A small network was shown many inputs. Here are its activations along a few directions, one row for each input.
Each table varies a few parts of the input and shows all the possible inputs, shuffled.
A made-up example of a description, with smaller parts first: one of 6 places along a line, together with either a single point or one of 11 places along a line or (one of 2 separate values, together with one of 8 places around a ring).
Shared parts are said once, and a part with two or three values counts as separate values.
(in the rows, 128 means zero)

A family of inputs:
x1: [162  86  99  80  83 125 103 116 113 139 142 148 195  58  56 183 127 138
  87]
x2: [221 124 148 110 104 123  60 130 164 120 127  93 157  40 124 161 103  95
  63]
x3: [105 142 124 134 117 146 152 123 157 102 146 118 150 157 159 100 166 119
 142]
x4: [196 114 128  93 113 115  73 135 152 135 137 118 179  44  88 160 118 108
  77]
x5: [118 150 161 143 134 101 173 147  99 142 101 137  79 146 102  97  74 154
 134]
x6: [135 150 119 137 117 149 164 131 138 147 124 119 125 140 143  76 144 162
 166]
x7: [105 137 118 142 162 162 121 113 135 123 132 146 127 170 170 159 177 104
 157]
x8: [ 98 119 104 129 118 151 140 117 138  99 135 137 145 165 173 101 166 121
 143]
x9: [123 122 132 134 146  52  71 111 113 105 174 120 113 118 121 140  90 141
 102]
x10: [171  89 109  80  95 129  88 134 145 138 142 142 177  41  81 175 117 119
  86]
x11: [119 170 137 135 155 161 122 111 147 125 134 132 136 164 165 147 168  99
 158]
x12: [104 124 116 143 107 111 142 157  90 122 126 118 109 162 121  64 113 170
 134]
x13: [107 131 152 129 202 140 146  94 112 128 101 153 103 167 145 159 138  83
 141]
x14: [100 131 132 147  93 112 160 167 121 138 139 110 104 148 121  75 109 163
 137]
x15: [111 120  95 153 121 146 154 141 128 141 118 114 113 147 147 100 158 169
 167]
x16: [102 150 163 131 178 141 143 104 138 140 102 133  98 157 151 168 131  77
 147]
x17: [ 99 118 137 156 132 111 165 145  85 134  96 140  66 151 110 111  79 154
 131]
Describe the family of inputs behind these rows.
Answer: either a single point or one of 4 places along a line or (one of 2 separate values, together with one of 6 places along a line)
Start at x2 and move only the place on the line of 4, one step at a time. The first step leads to x4. Which rows follow, in order?
Answer: x10, x1

A family of inputs:
x18: [191  98 122  89  91 109  67 131 139 131 143 119 175  33  78 174 102 119
  67]
x19: [120 130 118 123 105 141 147 132 122 128 123 127 138 137 123 104 135 144
 137]
x20: [130 129 132 126 152 137 113 115 145 119 130 126 134 136 157 142 151 100
 130]
x21: [128 124 142 149 134 105 146 132 120 128 129 127  92 132 132 101  91 139
 123]
x22: [138 140 125 127 121 151 132 134 140 133 127 124 141 132 139 123 151 128
 140]
x23: [118 118 108 130 110 128 136 126 127 122 139 124 134 134 134 100 134 147
 135]
x24: [108 116 120 136 121 110 135 139 108 122 134 135 117 142 120 112 118 150
 127]
x25: [129 142 136 127 148 150 127 120 144 125 115 124 135 134 141 151 152  99
 134]
x26: [133 129 118 136 125 136 126 132 147 123 143 123 141 129 146 121 152 130
 135]
x27: [111 140 137 124 153 121 116 109 128 124 136 140 124 144 136 153 133 111
 136]
x28: [120 137 137 122 158 132 126 114 121 130 114 141 125 141 129 160 139 111
 136]
x29: [129 129 144 145 131 119 152 140 117 143 111 123  91 129 121 109  93 139
 130]
x30: [109 132 125 130 115 125 143 139 105 134 120 133 116 142 109 114 114 147
 135]
Describe the family of inputs behind these rows.
Answer: either a single point or (one of 2 separate values, together with one of 6 places along a line)
Which other rows does x19 become when the choice among 2 separate values takes its other values? List them by row number.
Answer: x23

A family of inputs:
x31: [110 130 116 175 132 153 216 155 119 168 107 120  73 163 147  34 128 182
 199]
x32: [ 53 123  93 114 195 118 119  50 103  97 129 154 137 185 168 160 183 107
 158]
x33: [194 156 154 121 176 177  73 122 171 123 122 127 143 117 190 174 157  41
 101]
x34: [ 86 156 141 142  93 184 240 162 130 122  44  98 110 205 138  67 156 148
 170]
x35: [143 126 205 130 126  73 104 139 167 125 137  94  89  97 146 147  58  57
  65]
x36: [174 165 179 108 158 133  95 104 199 135 150 122 156 106 187 199 165  71
 121]
x37: [ 95 157 137 181 109 112 208 156 137 109 154 128  63 180 166  22  86 194
 159]
x38: [ 90  99 111 118 180 100 136  97  61 164 104 168  73 180 104 152 104 157
 163]
x39: [ 88 171 125 150 117 164 178 136 177 124 154 116 139 210 216  74 209 161
 198]
x40: [166 152 200 120 148 173 155 142 159 140  64 113 137  99  87 190 107  56
  88]
x41: [180 100 102  96  58  73  87 134 122 117 191 124 166  32  60 109  77 172
  57]
x42: [173 178 171 126 157 156 123 126 149 172  78 102 103  71 102 183  99  89
 119]
x43: [ 95 182 120 175 104 194 207 157 124 163  89 104  89 182 136  69 132 170
 202]
x44: [120 121 117 203 124 128 206 172 118 117 116 118  54 178 168  37 123 201
 163]
x45: [210  60  77 118  78  84  84 148 107 125 140 116 169  35  74 131  99 181
  69]
x46: [138  76 118  98  28  75  69 159 133 121 196 106 172  54  66 120  81 121
  42]
x47: [168  76  66  88  74 135  61  78 168  86 152 112 234  51 116 156 179 124
 104]
x48: [167 118  92  99  53 154  76 144 119 161 115 120 195  28  41 164 114 161
 103]
x49: [192 127 173 134 187 129 126 130 155 180 106 116  90  61 106 158  85 103
 114]
x50: [ 81 137 102 115 187 146  82 101  72 115 128 177 136 212 177 157 184  99
 150]
x51: [169 114  83  65  80 116  57 134 166 114 194 126 246  54 106 165 183 138
 125]
x52: [ 72 131 141 134 172  55 133 103  59 115 155 174  85 175 119 122  66 157
 133]
x53: [100  94 123 169 181  81 132 119  41 131 124 175  79 177 123 144  96 155
 133]
x54: [190  97  71  78  75 170  35 134 133 104 171 128 221  68 119 147 179 108
  97]
x55: [104 161 103 165 129 205 153 151 153 116 127 127 120 221 221  52 208 139
 175]
x56: [191 152 199 158 159  96 121 125 163 135 161 129  97  85 116 142  43  94
  80]
x57: [ 57 145 132 100 169 109  97  87 109 116 156 181 140 198 157 172 196 129
 180]
x58: [ 51 128 148  94 149 136 159 112  62 113  49 164 112 192  79 167 142 116
 150]
x59: [ 51 135 148 168  90 104 192 185 143 101 149  92  71 188 174  21  91 145
 150]
x60: [156  99 110  57  45 154 120 155 114 119 100 110 202  41  36 159 138 131
  73]
x61: [215 118 169 177 167 107 124 140 141 145 116 126  80  81 131 160  79  95
  77]
x62: [ 29 108 142 120 144  46 116 133  81 102 154 147  80 199 116 125  74 112
 122]
x63: [ 82 146  96 172 138 174 197  95 168 102 132 104 134 189 206  47 208 131
 191]
x64: [166 144 145 121 183 147 111  71 200 107 124 104 144  89 183 177 158  49
 108]
x65: [ 71 153 116 126 159 139 131 104  61 160  94 160  95 190  78 174 113 136
 174]
x66: [183  73  81  92  84 111  83 145 123 163 126 129 174  14  52 133 108 179
  95]
Describe the family of inputs behind these rows.
Answer: one of 4 places along a line, together with either one of 3 separate values or one of 6 places along a line
Changing only the place on the line of 4 turns x53 into x61. The same change can be made to x32. Which row results?
Answer: x64
Which other rows does x61 become when the place on the line of 6 takes its other values? List them by row number.
Answer: x35, x40, x42, x49, x56
Which other rows does x36 become when the choice among 3 separate values takes its other values? List them by row number.
Answer: x33, x64
Which other rows does x49 become when the place on the line of 4 takes its other values? List them by row number.
Answer: x31, x38, x66

A family of inputs:
x67: [112 132 138 205 164 104 203 140  88 147 119 142  35 189 150  51  87 191
 169]
x68: [ 51 153 180 172 143 104 213 163  97 123  91 129  33 202 127  78  68 136
 147]
x69: [158  73  75  80  37 100  83 157 120 120 153 107 203  45  56 109 114 168
  71]
x70: [202 142 126 117  78 189 131 161 189 139 113  89 186  67 127 124 168 115
 115]
x71: [169 157 185 115 142 151 127 122 174 142  90  97 130  69 101 193 107  56
  96]
x72: [116 127  94 121 199 151 129  81  86 146 107 175 119 171 146 157 174 150
 185]
x73: [236 133 143 149 153 160 107 125 162 166 109 124 129  61 137 168 122 107
 115]
x74: [ 81 146  76  99 110 189 149 114 113 125 116 143 175 180 137 116 210 154
 188]
x75: [ 88 157 177 122 166  99  94 125 161  96 166 137 124 165 168 160 131  56
 115]
x76: [ 57 155 136 106 178 156 136 101  88 125  81 161 122 194 116 185 155  85
 158]
x77: [ 73 139 117 174  78 137 222 171 116 128 116 101  86 193 148   9 124 193
 173]
x78: [150 117 131 142 185  98  85  95 151 116 178 145 124 149 205 129 150 108
 132]
x79: [130  95 140  82  77  72  74 124 102 125 138 125 141  51  42 190  50 118
  54]
x80: [109 131 112 127 101 136 115 117 179  81 190 108 175 152 192  96 190 117
 132]
x81: [188  63  91 109 110  75  53 124  94 141 154 137 138  33  67 155  70 167
  71]
Changing only one part turns x80 into x69. The same change can be made to x78. Which row results?
Answer: x81
Describe the family of inputs behind these rows.
Answer: one of 3 separate values, together with one of 5 places along a line
Which other rows does x73 become when the choice among 3 separate values takes its other values? List them by row number.
Answer: x70, x71
Which other rows does x79 become when the place on the line of 5 takes its other values? List them by row number.
Answer: x68, x71, x75, x76

A family of inputs:
x82: [169 181 165 126 168 193 123 116 170 150  89 101 127 111 142 180 148  65
 140]
x83: [133 135 129  80  36 141 126 157 170 117 164 111 214 100 108 129 165 124
 106]
x84: [137  84  79 131  45  91  93 141 144 100 196 100 159  85 129  64 106 173
  95]
x85: [111 163 136  81 169 152  96  84 103 133 106 169 153 140 100 222 159  96
 147]
x86: [ 96 139 119 105 220 124  64  68 120 137 151 175 127 185 192 202 178  87
 173]
x87: [ 97 119 153  78 119  98  84 144 108  93 117 139 159 119  79 205 117  81
  72]
x88: [129  91 136  96 120  40  62 122  78 123 166 158 114 112 109 125  56 140
  69]
x89: [ 53 158 161 216 158 123 241 149 122 148  80  91  12 212 165  44  84 141
 186]
x90: [151  63  90 107 127  90  95 126  53 160  93 140 115  66  38 159  71 173
  96]
x91: [ 31 153 104 172  93 142 245 162 117 139 145 130  85 223 145   4 146 213
 218]
x92: [150 136 188 114 112 134 125 148 184 127 108  88 132  79 120 159 102  49
  76]
x93: [174  64  45 126  47 143 127 148 110 148 116  97 162  47  71  90 122 209
 113]
x94: [185 120 165 177 124  81 103 168 151  85 161 111  96  79 129 111  52 118
  67]
x95: [223 102 128 171 129 130 139 175 120 136  80 109 102  42  72 135  66 153
  83]
x96: [175 162 178 137 225 150 126  79 187 132 134 141 114 154 230 151 182  71
 155]
x97: [147 149  87 104 102 209 124 114 144 106 109 121 211 134 136 129 213 114
 142]
x98: [136 134  93 114 156 166 119  70 174 122 172 153 188 166 218 104 242 118
 172]
x99: [  7 152 148 167 155  97 213 133  49 149 119 169  33 250 120  91  95 180
 193]
Describe the family of inputs behind these rows.
Answer: one of 3 separate values, together with either a single point or one of 5 places along a line
Start at x95 and move only the place on the line of 5, one step at a time. The first step leads to x94. Which rows follow, in order?
Answer: x92, x82, x96
Which other rows does x88 become when the choice among 3 separate values takes its other values? List them by row number.
Answer: x84, x94
